Each row below holds a small network's activations on one input, seen along a few directions.
In each table, some parts of the input vary, and every possible input appears once, in random order.
A made-up example of a description, with smaller parts first: one of 8 places around a ring, together with either a single point or one of 11 places around a ring or (one of 3 separate values, together with one of 4 places along a line).
Shared parts are said once, and a part with two or three values counts as separate values.
(in the rows, 128 means zero)

Other details of the inputs vary at random and push rows far along three fixed directions, the same in every table; ignore that.
To show where, the next rows are all for the same input, with only those details redrawn:
[107  81 215  99 100  84 103 106 145 178 185]
[ 55 118 148 103 130 199 101 102  76 135 106]
[ 69  80 131 134 125 153  30  78 180 140 129]
[ 91 188  76 125 165 141 135 164  77  90 101]
[108 149  63 156 158  88  65 141 184  96 128]
[ 91 188  76 125 166 141 135 164  76  90 101]
[108 148  63 156 158  89  65 141 184  96 128]
[ 69  80 132 133 125 152  31  79 180 140 130]

Rows:
row 1: [129 177 102 137 142 173 167 154 107  69  99]
row 2: [152  92  42 152 159  85  97 120 169 109 110]
row 3: [121 166  95 170 129  96  84 131 205  75 108]
row 4: [152 163  89 204 179 170 150 188  42 113  72]
row 5: [119 150  87 167 150  88  88 124 200  78 106]
row 6: [153 138  69 140 131 125  77 146 196  96 143]
row 7: [176 167 139  79 145  97 215 166  48 142 167]
row 8: [205 158 183 172 158  27 131 189 143 177 138]
row 9: [ 83  84 120 142 105 168  63  70 204 175 107]
row 10: [111 105 169 108  93 227 127  92 100 100 102]
row 11: [124  42 187 134  88  86 142  94 138 194 177]
row 12: [ 74 127 153  99  94 206  89 106  75 120 105]
row 13: [154 173 156  96 126 109 211 195  61 127 173]
row 14: [162 204 175 103 118 114 236 171  86 122 144]
row 15: [152 197  95 177 195 177 146 188  64 131  51]
row 16: [132 148  53 153 160 116  86 133 201 117 142]
row 17: [142 209 163  90 124  99 206 189  61 141 162]
row 18: [143 139  55 138 154 156 151 141  58  88 129]
row 19: [202 104 143 144 120  42 173 131 145 110 184]
row 20: [109 158  60 123 162 115 150 142  57 102  64]
row 21: [104 182  53 130 169 150 176 152  87 124  75]
row 22: [164  69 211 100 101 107 139  71 163 167 171]
row 23: [132  98 208 100  84 119 118 108 169 194 198]
row 24: [121  99 200  67 110 122 186 101  41 193 126]
row 25: [134 129  55 146 158  85  61 126 167  91 126]
row 26: [ 68 126 144  98 135 214 110  96  86 148 112]
row 27: [ 98  60 115 125 118 194 135  74  55 148  98]
row 28: [184 135 137 105 136  33 139 145 143 144 187]
row 29: [128  96 232  85 110 159 199 112  74 147 152]
row 30: [ 72  89 134 101 138 207 139  97  92 162  86]
row 31: [127 105 232  77 116 163 202 112  84 157 148]
row 32: [187 119 120 115 133  20 171 139 147 167 160]
row 33: [136 144  70 147 145 124  86 150 204 110 146]
row 34: [140 153 151 132 108   5 152 167 153 155 152]
row 35: [143  56 200 104  71  95 125 106 149 177 164]
row 36: [150 195 152  90 108  79 217 180  50 144 123]
row 37: [188 101 123 109 140  25 169 148 148 157 160]
row 38: [ 96 139 172 104  91 222 120  86 100 109  86]
row 39: [126 196 107 181 191 147 125 193  46 111  41]
row 40: [ 87 135 149  94  99 221  98 101  84 132 111]
row 41: [118 168  73 116 173 169 155 163  96 103 118]
row 42: [ 99  94 162 139  79 158  43  69 193 102 106]
row 43: [ 57 115 136 106 131 196 127  87  83 165  74]
row 44: [161 103  53 143 160 106  82 127 171  94 145]
row 45: [146 146  93 157 139 123 107 133 219  89 124]
row 46: [108 104 159 130  80 229 132  86  88  99 110]
row 47: [106  57 139 167 109 172  80  59 189 119 137]
row 48: [176 147 141  75 151 101 211 172  53 134 166]
row 49: [113 163  56 164 140  91  86 134 200 125  98]
row 50: [127 169  92 127 159 136 151 132  80  67  79]
row 51: [148 161 159 123 110  29 132 173 154 137 186]
row 52: [ 45 106 140 111 127 180 118  94  74 153  70]
row 53: [ 88  41 119 141 126 153  67  73 184 158 113]
row 54: [154 172 102 167 199 175 147 195  68 124  58]
row 55: [167 113  78 145 160 111 106 112 198  87 122]
row 56: [104  50 114 161  76 160  61  70 170 144 124]
row 57: [139 177  88 123 163 151 160 125  89  79  83]
row 58: [130  92 230 107  99 100 132  84 172 168 165]
row 59: [128 128  57 167 141  98  99 144 192 113 113]
row 60: [125  70 202 102  90 100 136 110 169 202 163]
row 61: [132  55 194 124  91 108 125 102 139 176 212]
row 62: [133  42 141 133 124 164  73  54 182 115 126]
row 63: [ 78  77 132 137  84 138  37  74 177 143  94]
row 64: [159 159  85 158 117 124  95 121 215  80 118]
row 65: [181 138 159 157  97  53 175 153 166 112 189]
row 66: [118  93 211  75 115 158 179 127  58 168 174]
row 67: [ 82 107 137 130 100 229 120 104  79 134 137]
row 68: [187 155 144 113 100  59 142 163 164 140 195]
row 69: [136 168  77 120 134 173 138 166  84  78 119]
row 70: [180 148 135 121  99  35 162 158 163 158 160]
row 71: [171 172 174 131 109  45 160 151 183 127 167]
row 72: [165 125 130 158 100  29 174 163 146 153 179]
row 73: [114  87 176 154 157 231 105 127  60 160  68]
row 74: [108 148  63 156 158  89  65 141 184  96 128]
row 75: [162 141  92 150 124 124  98 130 213  75 121]
row 76: [134 168  66 143 120 173 144 160  70  78 129]
row 77: [125 102 208  69  85 151 189 127  64 180 133]
row 78: [124 189  89 134 162 169 175 138 111  88  92]
Describe the family of inputs behind these rows.
> one of 6 places along a line, together with either a single point or (one of 3 separate values, together with one of 4 places along a line)
Changing only the place on the line of 6 turns row 61 into row 16. The same change can be made to row 11. Which row results?
> row 21
Changing only the place on the line of 6 turns row 32 into row 2. The same change can be made to row 78. Which row results?
> row 29
Change only the choice among 3 separate values in row 55. List by row number the other rows that result.
> row 37, row 48
Change only the choice among 3 separate values in row 44. List by row number the other rows that result.
> row 2, row 62
List by row number the other rows that have the place on the line of 6 in common with row 26.
> row 8, row 17, row 24, row 28, row 36, row 38, row 40, row 43, row 49, row 57, row 58, row 71

Rows:
row 79: [142 123  90 101 144 204 182 133  16  73 138]
row 80: [ 68 102  86 109 119 202  59  61 188 106 113]
row 81: [115 110 180 125  98 164  91  77 182 117 115]
row 82: [103  68 239 125  82 194 103  89 113 188 138]
row 83: [136 164  86 166 114 102  94 128 209  72 119]
row 84: [124  71 171 120 102 176  82  90 112 112 164]
row 85: [129 156 136 128  90  78 113 136 185 108 158]
row 86: [134 126 150  84 147  61 182 151  74 176 155]
row 87: [148 114 117 136 121 110 128 143 144 149 163]
row 88: [163 130 105 133 150  66 113 156 185 145 178]
row 89: [116  70 250 118 102 195 104  85 122 186 128]
row 90: [108 138  27 158 172 163 141 132  80 101  53]
row 91: [128 103 163 148 120  78 116 128 132 162 121]
row 92: [138 165 149  77  93 110 222 149  74 117 163]
row 93: [ 96 166 120 123 139 124 154 162  44 139  92]
row 94: [ 92 187  57 140 184 119 106 164 100 110  77]
row 95: [136 169 134 118 116  54 109 147 201 110 168]
row 96: [171 117 170 108  83  66 185 122 159 129 182]
row 97: [176 109 136 143 144 120 141 132 155 140 139]
row 98: [116 139  20 155 163 103 117 143 123 113  94]
row 99: [117 154  97 154 156 126  60 149 182 125 130]
row 100: [100 176 136 126 129 189 148 165  49 129 107]
row 101: [105  89 101 133 119 215  79  49 191  93  88]
row 102: [129 140 117 129 138 200 182 145  51 126 104]
row 103: [158 140 192 121 142  66 182 159  81 161 118]
row 104: [179 100 101 153 161  41 133 131 176 140 125]
Changing only one part turns row 91 into row 90. The same change can be made to row 94. Which row results?
> row 86
Describe the family of inputs behind these rows.
> one of 2 separate values, together with either a single point or (one of 3 separate values, together with one of 4 places along a line)
Change only the place on the line of 4 in row 85. List by row number the other rows that result.
> row 81, row 83, row 95
Change only the choice among 3 separate values in row 97. List by row number the other rows that result.
> row 101, row 104

Rows:
row 105: [ 70 158  87 122 136 241  99  94 119  93  55]
row 106: [148  92 159 134 121  72  98 127 168 173 156]
row 107: [150 128 153 114 120  75 164 167  94 157 154]
row 108: [131 115  84 160 143  91 110 129 166 122 120]
row 109: [128 119 117 142 150  89 118 133 145 147 138]
row 110: [154 153  86 141 155  91 134 163 126 114 105]
row 111: [104 157  66 142 131 184 102 114 109  87 102]
row 112: [144  81 139 141 112  79  93 118 179 151 141]
row 113: [111  46 164 117 106 163  60  75 176 139 166]
row 114: [ 62  95 164 113  98 220  84  66 161 135  94]
row 115: [ 96 101  62 172 157 136  59 102 183 126 107]
row 116: [120 116 156  88 121 195 151 111  69 136 144]
row 117: [ 92 133 175  90 108 186 129  96  95 132 109]
row 118: [152 116 152 103 117 136 152 126 128 144 168]
row 119: [101 136  82 145 127 175 100 105 118  68  93]
row 120: [131 123 149 118 140 111 136 133 108 161 135]
row 121: [122 169  45 162 148 106  50 133 217  86 120]
row 122: [148 106 173 125  82  90 148 112 167 137 163]
row 123: [151 171  66 124 155 160 170 147 109  79 105]
row 124: [135 124 136 124 104 129 130 102 126 114 137]
row 125: [141 158  81 124 156 145 156 152  97  64 115]
row 126: [131 158  67 152 157  89 148 169 117 116 123]
row 127: [123 147  65 146 159 136  99 149 125 115  92]
row 128: [146 126 128 138 139  92 109 138 145 154 134]
row 129: [134 149 106 132 158 123 145 141 102 124 100]
row 130: [125  98 143 128 117 111 132 124 120 148 125]
row 131: [165 106 156 107 117 109 146 114 141 128 166]
row 132: [151 162  94 141 119 100 141 144 143 109 149]
row 133: [ 85 122 184  93 108 177 126 105  94 119 113]
row 134: [154 179 155 149 141 154 181 173  71 102 105]
row 135: [111 118 114 118 129 208 145 109 120 103 102]
row 136: [130  82 130 145 115  79  89 123 177 160 153]
row 137: [156 155 142 103 126 119 207 172  96 125 163]
row 138: [120 140  99 141 156 120 154 138 101 122 105]
row 139: [155 133 154 114 119  79 161 168  96 161 151]
row 140: [118 122 134 137 118  85  66 126 202 115 159]
row 141: [ 90 128 164 104  92 203 164 111  68 135 121]
row 142: [125 128 184 111  96  92 130 134 176 155 169]
row 143: [136 107 153 125 127 115 126 122 121 153 119]
row 144: [169 175 186 146 130 104 181 191  84 135 157]
row 145: [165 148 132 127 105  84 166 132 140 117 152]
row 146: [155 157  76 155 160  94 117 151 147 113 101]
row 147: [124 116 119 143 155 121 111 109 144 139 110]
row 148: [108 140 149 112 155 154 161 130  60 157 113]
row 149: [148 120  93 151 132  93  98 139 167 126 116]
row 150: [ 96  61 189 117  78 159  78  70 141 146 160]
row 151: [ 93 134 179  91 103 180 133 109 106 155 131]
row 152: [141 139 155 115 144  92 188 148  77 147 130]
Changing only one part turns row 117 into row 121. The same change can be made to row 124. Which row results?
> row 111
Describe the family of inputs behind these rows.
> one of 2 separate values, together with either a single point or one of 11 places around a ring or (one of 3 separate values, together with one of 4 places along a line)
Change only the place on the ring of 11 in row 115. List by row number the other rows that result.
> row 106, row 107, row 109, row 120, row 126, row 127, row 128, row 136, row 139, row 148
Change only the place on the line of 4 in row 123. List by row number the other rows that result.
> row 125, row 131, row 135
